Each row below holds a small network's activations on one input, seen along a few directions.
In each table, some parts of the input vary, and every possible input appears once, in random order.
A made-up example of a description, with smaller parts first: one of 4 places along a line, together with either a single point or one of 9 places along a line or (one of 3 separate values, together with one of 5 places around a ring).
Shared parts are said once, and a part with two or three values counts as separate values.

Other details of the inputs shift rows strongly along two fixed directions, in all tables alike. That doesn't count.

Rows:
row 1: 10	10	7	5	8	21	12	4	20	-2	-15	9
row 2: 15	-26	6	18	42	2	-7	-15	36	-12	-8	-10
row 3: -1	-10	-4	24	9	13	-17	9	14	-11	7	7
row 4: 18	-26	11	2	22	-6	9	-5	51	-9	-12	-1
row 5: 1	7	-18	-22	5	8	17	-21	21	-13	-32	-14
row 6: 2	-13	-2	-4	-2	-18	-12	-1	22	-22	11	4
row 7: 1	33	-7	-20	-6	28	18	-17	-19	15	-35	-19
row 8: -15	4	-10	-6	-12	-18	12	14	-17	-6	5	-4
row 9: -13	1	-1	-5	-6	-13	10	13	-19	6	11	-7
row 10: 12	-15	2	19	22	-13	1	4	9	2	22	-2
row 11: -22	15	2	-10	2	6	2	-6	-23	8	-26	-12
row 12: 27	-19	-6	10	32	8	0	-27	43	-4	-1	-6
row 13: 42	-16	-6	-16	33	-3	-11	14	37	-44	-14	6
row 14: 1	14	10	-1	-14	1	-11	3	-18	6	9	-1
row 15: -3	37	19	-30	14	21	40	-19	-24	19	-51	-11
row 16: -6	-18	-1	27	-18	-6	-26	13	-20	6	23	6
row 17: -6	36	17	-29	13	14	16	-20	-25	8	-26	-13
row 18: 4	-30	-9	8	26	-9	-6	-6	47	-31	-17	-11
row 19: -2	15	-16	4	-18	24	-3	-1	-12	7	9	12
row 20: -5	-22	-14	5	-28	-11	-15	-2	-6	8	34	13
row 21: 3	-5	2	-10	1	-7	17	-2	21	-11	-23	2
row 22: -4	-12	-15	10	-26	-9	-19	-4	-10	16	31	15
row 23: -5	20	4	1	-11	14	-10	7	-10	-3	14	12
row 24: -23	1	2	-13	-4	2	2	-3	-21	1	-16	-11
row 25: -4	2	-7	24	-13	0	-6	26	-15	2	36	14
row 26: 3	-7	-2	24	-15	-13	-9	23	-19	10	33	2
row 27: -7	-10	-4	17	-11	-24	-10	19	-14	12	35	7
row 28: -6	11	10	-9	-9	-1	12	-1	-11	17	-15	5
row 29: -13	12	10	-24	-7	-3	2	-6	-13	0	-4	-6
row 30: -9	10	8	-7	-10	-9	-12	-2	-12	7	11	3
row 31: 6	3	11	8	-18	2	3	9	-14	16	1	9
Each input here is: either a single point or (one of 5 separate values, together with one of 6 places along a line).
Q: Change only the choice among 5 separate values in row 11. List by row number the other rows that result.
A: row 22, row 27, row 28, row 30
Q: Change only the place on the line of 6 in row 4. List by row number the other rows that result.
A: row 1, row 15, row 21, row 28, row 31
Q: Change only the choice among 5 separate values in row 4. List by row number the other rows that result.
A: row 9, row 20, row 24, row 29

Rows:
row 32: 25	-30	-3	18	21	-5	-13	-1	53	-20	9	5
row 33: 13	-10	0	7	14	3	-3	-4	30	-9	-2	0
row 34: -6	-3	2	10	-20	-7	-11	7	-25	14	26	13
row 35: -3	-22	-3	4	0	-21	-8	3	10	-8	12	0
row 36: -1	16	9	-6	13	9	17	-5	-5	9	-21	-12
row 37: -6	13	0	-7	-5	9	4	-1	-13	3	-8	-1
row 38: 5	-11	2	-10	24	-10	10	-9	32	-15	-21	-16
row 39: -4	12	-1	-6	-6	8	7	-5	-12	9	-7	-2
row 40: -10	2	4	11	-14	-5	-4	9	-27	15	19	6
row 41: 1	22	0	-22	11	13	17	-4	2	-9	-32	-11
row 42: -7	12	-2	-5	-7	9	5	-5	-14	8	-6	-2
row 43: -4	16	4	-8	5	10	9	-7	-11	7	-15	-9
row 44: 4	-22	-7	19	-17	-12	-23	12	1	-4	36	20
row 45: -8	7	-5	-4	-19	-2	-5	11	-23	-1	10	9
Q: What do these inputs look like to the network?
A: one of 2 separate values, together with either a single point or one of 6 places along a line
Q: Change only the place on the line of 6 in row 43. List by row number the other rows that result.
A: row 37, row 40, row 42, row 44, row 45

Rows:
row 46: -1	-2	3	-1	18	-2	2	-13	10	1	-10	-17
row 47: 10	10	11	-11	9	4	5	3	7	-9	-12	3
row 48: 9	4	-6	6	5	14	-1	-5	11	1	1	2
row 49: -18	29	5	-9	-27	16	-2	-1	-53	24	2	7
row 50: -3	-5	-11	-2	-3	-2	2	2	12	-9	-4	-2
row 51: 3	-25	-13	7	-15	-20	-16	9	5	-9	27	14
row 52: -21	29	3	-6	-30	12	6	12	-50	17	-3	9
row 53: 1	-2	3	17	2	-1	1	12	0	5	10	1
row 54: 0	-17	-13	9	-5	-6	-13	-3	13	-6	17	5
row 55: 8	12	8	1	23	14	8	-11	9	8	-15	-16
row 56: -29	9	-3	0	-27	-9	-3	6	-53	19	17	3
row 57: 4	8	-1	-28	10	-3	12	-5	14	-17	-23	-9
row 58: 6	-22	7	-1	-2	-16	7	-17	23	11	3	5
row 59: 3	-40	-5	30	-16	-21	-39	3	11	-2	50	21
row 60: -5	-9	-1	5	10	-7	0	0	4	-4	0	-11
row 61: -16	26	5	-9	-21	1	11	13	-57	20	1	3
row 62: 10	14	13	-12	21	1	16	2	7	-5	-18	-10
row 63: -14	22	12	-15	-35	2	18	-8	-46	39	2	13
row 64: -2	-11	-12	2	-6	-4	-8	0	6	-9	8	1
row 65: -5	-18	-3	15	1	-16	-5	10	9	-3	14	-2
row 66: 3	-10	0	-3	18	-11	7	1	13	-8	-11	-12
row 67: 4	1	2	10	5	12	-6	-2	6	2	1	4
row 68: 7	0	4	8	10	13	-3	-1	12	-4	-6	0
row 69: 1	5	8	-20	20	-10	15	-1	10	-12	-22	-16
row 70: 13	12	-3	-12	12	13	13	-4	11	-6	-22	-5
row 71: 5	7	4	8	19	11	7	-4	6	6	-7	-9
row 72: 13	17	4	-19	11	8	13	-2	12	-10	-19	-3
row 73: -31	21	-2	-14	-33	1	5	9	-50	11	-6	4
row 74: 7	15	-4	-5	10	18	14	-2	15	-4	-22	-7
row 75: -4	4	-1	-8	16	10	4	-14	14	-7	-26	-13
row 76: 12	-31	-1	30	-15	-15	-28	18	5	-2	45	28
row 77: 10	-11	3	21	16	0	-4	5	16	-1	11	-3
row 78: -1	-14	-2	-1	-4	-11	-8	5	2	-9	3	5
row 79: -3	3	0	-10	15	8	5	-9	12	-11	-27	-14
row 80: 1	6	7	-24	13	-3	8	-3	12	-16	-25	-8
row 81: 8	3	-5	5	1	11	-1	0	7	-3	2	2
row 82: 3	-24	-12	14	-14	-13	-24	-3	9	-2	33	11
row 83: 12	-13	-6	19	-10	1	-20	-1	8	5	32	14
Q: What do these inputs look like to the network?
A: one of 2 separate values, together with either a single point or (one of 3 separate values, together with one of 6 places along a line)
Q: Changing only the choice among 2 separate values turns row 78 into row 76. The same change can be made to row 64. Which row results?
A: row 81

Rows:
row 84: -9	-26	-9	18	-20	-21	-23	8	-5	0	39	13
row 85: -20	41	-5	-31	-25	20	17	-5	-50	13	-25	-3
row 86: -9	-8	-10	1	-32	-12	-16	10	-19	-1	29	19
row 87: 2	-24	-4	20	-22	-17	-15	7	-4	11	40	19
row 88: -3	-4	2	16	-21	-11	-6	17	-24	15	34	17
row 89: -2	14	6	-24	13	5	13	-15	6	-5	-30	-15
row 90: 7	-14	-4	28	-22	1	-25	13	-4	6	40	26
row 91: 9	-17	-2	-3	39	-5	6	-7	48	-27	-28	-22
row 92: -27	35	2	-33	-23	4	25	-5	-48	18	-25	-8
row 93: -1	19	4	0	18	25	12	-11	3	6	-28	-16
row 94: 12	-49	0	24	0	-35	-31	13	28	-18	44	17
row 95: 25	-5	11	10	39	17	2	-15	48	-7	-19	-10
row 96: 16	-13	-4	5	37	8	5	-17	49	-13	-22	-20
row 97: 0	-2	-5	14	-24	-4	-16	19	-22	4	35	21
row 98: -1	10	-3	-24	13	4	14	-2	11	-20	-34	-12
row 99: -28	32	4	-35	-20	-2	26	4	-51	10	-29	-9
row 100: 26	-4	10	3	43	8	6	-9	47	-14	-19	-15
row 101: 24	-7	8	14	36	15	11	-12	50	-2	-20	-10
row 102: -21	39	5	-31	-18	14	16	-10	-53	19	-24	-7
row 103: 0	-18	-4	29	-12	-12	-21	17	-9	4	43	13
Q: What do these inputs look like to the network?
A: one of 4 separate values, together with one of 5 places along a line
Q: Changing only the place on the line of 5 turns row 95 into row 100. The same change can be made to row 90. Which row results?
A: row 97
Q: Change only the place on the line of 5 in row 103. List by row number the other rows that result.
A: row 84, row 91, row 93, row 96

Rows:
row 104: -13	34	1	-16	9	15	5	-17	-21	13	-14	-16
row 105: 1	34	-1	-28	-13	27	10	-6	-11	-5	-42	-9
row 106: -8	13	13	-24	0	0	11	7	-13	-12	-20	10
row 107: -11	20	17	4	1	16	5	9	-11	10	-23	-6
row 108: -21	11	-17	-18	-4	3	16	3	-32	-6	-24	-17
row 109: 14	-13	5	9	24	3	-4	7	57	-29	-25	-5
row 110: -18	-2	22	-24	-4	-32	18	-22	-22	27	-25	-22
row 111: -17	-31	-1	36	-11	-8	-20	8	-10	10	31	17
row 112: -10	27	-7	-14	16	27	19	-20	-22	16	-42	-19
row 113: -6	1	2	6	-14	6	-19	-13	-11	11	26	3
row 114: 7	0	2	16	-24	5	1	-5	-7	26	28	16
row 115: -7	-35	-12	40	-11	-19	-21	16	-20	8	46	7
row 116: 31	-14	15	8	53	-3	9	0	40	-18	-11	-15
row 117: 7	-48	9	-14	12	-48	0	-15	46	-8	-7	-13
row 118: -19	-19	-4	12	-21	-22	-26	11	1	-13	38	17
row 119: 10	-2	8	10	-5	-7	-14	8	-23	12	30	24
row 120: 32	-6	3	19	36	14	-8	-2	49	-6	-15	-10
row 121: 12	-23	-1	13	13	-9	8	4	57	-15	3	9
row 122: 26	-12	3	19	40	-2	21	-2	51	-3	-4	-19
row 123: 25	-19	5	30	29	-3	-9	14	37	-11	5	-15
row 124: -1	3	1	-16	-7	-15	3	20	-29	-11	10	7
row 125: 34	-11	0	-11	39	0	1	-5	49	-28	-16	3
row 126: 10	-11	-5	29	-16	-9	-8	7	-1	24	45	23
row 127: 3	17	-7	-18	-22	12	18	-9	-2	7	-8	6
row 128: -19	32	-7	-34	8	3	17	-3	-19	-14	-28	-29
row 129: 17	-12	-7	-7	23	6	-11	-23	59	-28	-8	-11
row 130: -2	-4	-8	6	-19	-12	-12	29	-17	-10	16	2
row 131: 1	10	-10	-2	-21	2	-13	15	-15	-2	3	11
row 132: -26	-4	-9	-3	-13	0	2	2	-16	-6	-12	5
row 133: 5	2	6	16	-26	12	-20	7	-18	17	19	12
row 134: -9	-15	-19	3	-32	2	-15	-5	-18	0	15	15
row 135: -15	31	-11	-31	-2	8	4	-11	-16	-5	-18	-11
row 136: -29	28	13	-10	2	10	7	-8	-24	10	-14	-13
row 137: 0	-23	-14	17	-28	-28	-5	27	-6	1	51	18
row 138: 29	-9	-12	1	25	1	13	-8	60	-13	-10	-1
row 139: 12	5	15	-2	-5	9	-5	-6	-16	10	10	14
row 140: -11	6	-22	-13	-5	8	3	-7	-17	-2	-18	-1
row 141: -15	34	15	-10	5	18	38	-8	-10	21	-33	-10
row 142: -2	-23	18	27	-12	-18	-21	19	-15	6	46	33
row 143: -18	29	4	-14	13	5	13	-5	-26	5	-13	-30
row 144: 5	7	3	-20	-22	2	-5	0	-22	-5	5	20
row 145: -5	-7	-6	10	-10	17	-7	-15	-15	16	3	2
Q: What do these inputs look like to the network?
A: one of 2 separate values, together with either a single point or (one of 4 places along a line, together with one of 5 separate values)
Q: Changing only the choice among 2 separate values turns row 130 into row 123. The same change can be made to row 134. Which row results?
A: row 145
Q: Change only the choice among 2 separate values in row 135. List by row number the other rows that result.
A: row 104
Q: Change only the choice among 2 separate values in row 121. List by row number the other rows that result.
A: row 141
Q: Change only the place on the line of 4 in row 115. List by row number the other rows that result.
A: row 111, row 112, row 145
